These are the activations of a small network on made-up records, seen along a few directions, one row for each record.
Here are examples, each followed by its value of one field, PAGIV.
The largest differences between rows may come from other fields.
(in the rows, 500 means zero)
Random noise pushes rows far along 12 fixed directions. That doesn't count. These rows show it; they differ only by the noise:
[529 760 485 604 511 581 429 467 332 456 631 585 701 592 414 609 516 547
 463 460 520 623 566 480]
[347 363 635 493 389 677 475 377 469 218 343 556 567 321 294 172 222 742
 458 552 440 274 482 461]
[679 194 271 459 375 583 608 598 399 431 514 612 446 488 437 546 644 547
 573 360 627 457 383 412]
[530 575 492 560 514 226 738 421 286 544 466 583 624 629 674 607 496 510
 502 413 499 651 578 490]
[438 457 540 329 470 374 471 504 685 492 524 563 528 278 515 521 429 685
 526 647 526 521 432 570]
[455 312 469 430 211 686 516 405 729 668 649 316 410 594 618 121 511 196
 565 400 473 438 503 581]
[551 459 444 541 551 482 477 638 621 481 590 561 480 521 379 422 624 526
 397 563 516 413 331 547]
[594 681 711 698 677 362 575 597 533 482 547 545 543 548 381 516 532 424
 502 407 531 437 543 368]
[589 431 573 372 593 234 608 562 615 542 479 585 463 270 576 763 489 581
 676 475 637 551 524 419]
[431 455 597 512 433 352 655 297 400 421 223 429 602 452 639 402 329 565
 526 442 526 452 488 539]
[629 508 451 547 500 506 522 532 328 500 328 540 505 597 556 663 537 558
 481 351 498 576 453 369]
[421 380 500 446 521 407 586 406 530 540 382 478 423 523 644 460 391 376
 499 376 509 461 504 575]
[495 624 719 491 314 413 542 410 749 463 702 402 731 256 416 302 482 543
 678 615 656 458 511 551]
[515 309 453 522 625 475 647 457 336 291 520 652 544 284 343 549 426 690
 620 588 639 338 596 436]

[509 249 426 526 427 647 545 480 458 500 445 410 314 571 508 395 515 322
 519 370 520 378 546 447]
radin
[440 541 363 380 366 769 291 371 425 517 238 437 583 553 653 499 412 620
 413 520 387 596 339 569]
doma
[575 403 533 401 425 436 523 557 710 410 467 556 641 196 433 523 559 637
 571 475 640 480 244 612]
vubar
[587 569 522 479 471 659 365 530 638 558 286 327 405 488 541 534 545 482
 624 512 560 439 397 387]
zabuz
[623 436 461 489 189 528 445 574 394 515 495 315 396 598 500 481 635 589
 474 541 499 561 508 353]
gafu
[403 549 672 542 160 489 471 379 543 338 522 313 596 343 386 338 453 719
 507 651 590 499 522 498]
lenoz
[470 529 463 571 597 506 438 493 506 507 308 350 406 496 552 581 557 554
 419 648 517 465 406 560]
dat
[577 455 605 460 438 761 337 506 557 581 481 418 485 289 516 542 463 646
 618 635 380 556 587 298]
lera
[596 472 413 444 505 649 601 345 408 617 337 478 662 469 722 447 443 511
 693 501 463 512 496 482]
donud
[395 258 511 544 745 495 635 573 543 482 596 571 180 478 389 376 450 456
 564 707 435 239 720 379]
situ
[431 221 498 532 364 397 680 532 405 363 485 551 302 552 425 416 504 487
 447 398 507 433 574 428]
zuku
[523 562 431 473 543 443 527 506 378 515 693 561 524 474 464 650 540 604
 599 672 541 584 696 420]
deg
[573 484 487 560 731 325 509 686 505 554 279 530 254 649 559 727 586 429
 370 387 489 490 391 412]
kon
[402 489 468 337 521 699 331 348 497 491 386 534 529 367 572 637 276 502
 567 374 525 540 547 548]
did
[534 330 437 591 503 271 669 553 320 452 375 459 340 646 537 517 579 477
 394 466 524 440 494 457]
fiku
[574 686 632 460 553 562 439 596 547 583 592 732 636 470 486 626 448 541
 521 360 355 689 539 348]
tidim
[549 510 638 590 369 625 482 417 594 525 515 311 602 441 488 246 503 437
 588 539 486 413 506 470]
maf
[587 455 432 509 651 671 418 644 447 479 666 712 503 488 326 518 515 561
 488 522 398 455 533 383]
dazum
[397 455 390 448 475 289 567 504 532 520 652 488 483 537 536 458 588 537
 385 711 508 516 472 697]
fedul
[339 463 551 387 370 333 454 408 486 359 336 365 355 342 510 663 381 656
 517 578 674 508 568 535]
netez

Here are new rows. What is PAGIV for each?
[446 524 363 534 540 546 472 356 345 468 478 379 435 561 559 699 502 327
 563 416 705 507 623 583]
kon
[375 367 682 366 408 230 715 557 717 565 597 697 464 337 586 379 414 654
 504 603 310 635 542 472]
vubar
[514 396 450 350 582 452 513 548 504 537 456 655 431 454 568 693 429 445
 522 290 503 569 507 496]
radin
[628 577 553 460 490 435 577 635 649 714 667 686 602 551 607 557 619 430
 533 372 353 723 458 434]
zuku
[657 440 453 528 637 617 455 655 616 598 401 585 513 402 527 599 660 633
 479 592 385 543 289 434]
vubar
[443 638 689 476 736 608 402 381 785 767 568 360 473 430 663 430 355 238
 666 554 420 446 691 502]
did
[549 456 404 455 244 489 543 463 461 401 474 544 671 426 487 511 562 694
 514 448 603 606 322 555]
lenoz
[718 530 570 569 512 590 559 606 589 495 364 658 722 494 451 399 568 484
 530 237 455 484 218 413]
tidim
[567 828 531 566 565 268 456 701 559 502 412 585 593 681 465 594 647 618
 295 522 467 600 220 541]
zabuz
[582 570 463 500 447 629 516 555 409 546 547 580 478 585 501 575 533 525
 603 466 466 585 595 308]
zabuz
[454 327 578 468 498 284 696 451 629 394 434 522 538 410 477 270 402 422
 518 364 614 298 378 644]
did
[369 366 353 492 381 619 528 391 418 396 322 431 514 551 515 176 454 692
 388 778 409 333 355 617]
zabuz
[575 285 378 636 418 519 558 561 320 319 270 480 431 591 410 469 611 537
 360 346 550 407 283 493]
lera
[491 607 515 689 627 586 542 522 500 456 658 532 561 566 350 386 560 391
 468 511 522 409 521 540]
dat
[371 584 363 380 558 561 395 406 513 532 660 482 448 481 531 668 448 367
 580 516 645 551 647 661]
donud
[448 678 562 592 661 614 447 426 510 513 561 488 657 499 472 353 450 541
 479 731 396 425 538 532]
doma
[650 656 620 697 562 566 467 583 457 402 471 480 550 558 303 519 567 485
 531 381 589 410 487 319]
did
[482 393 388 438 527 621 542 452 466 464 541 559 513 419 475 440 457 537
 601 578 542 413 539 524]
donud
[646 391 350 441 418 345 538 709 500 371 563 674 578 460 342 539 676 669
 405 463 605 492 208 563]
gafu
[699 424 491 703 259 646 563 708 513 462 532 513 545 671 342 247 779 514
 344 384 406 487 230 396]
vubar
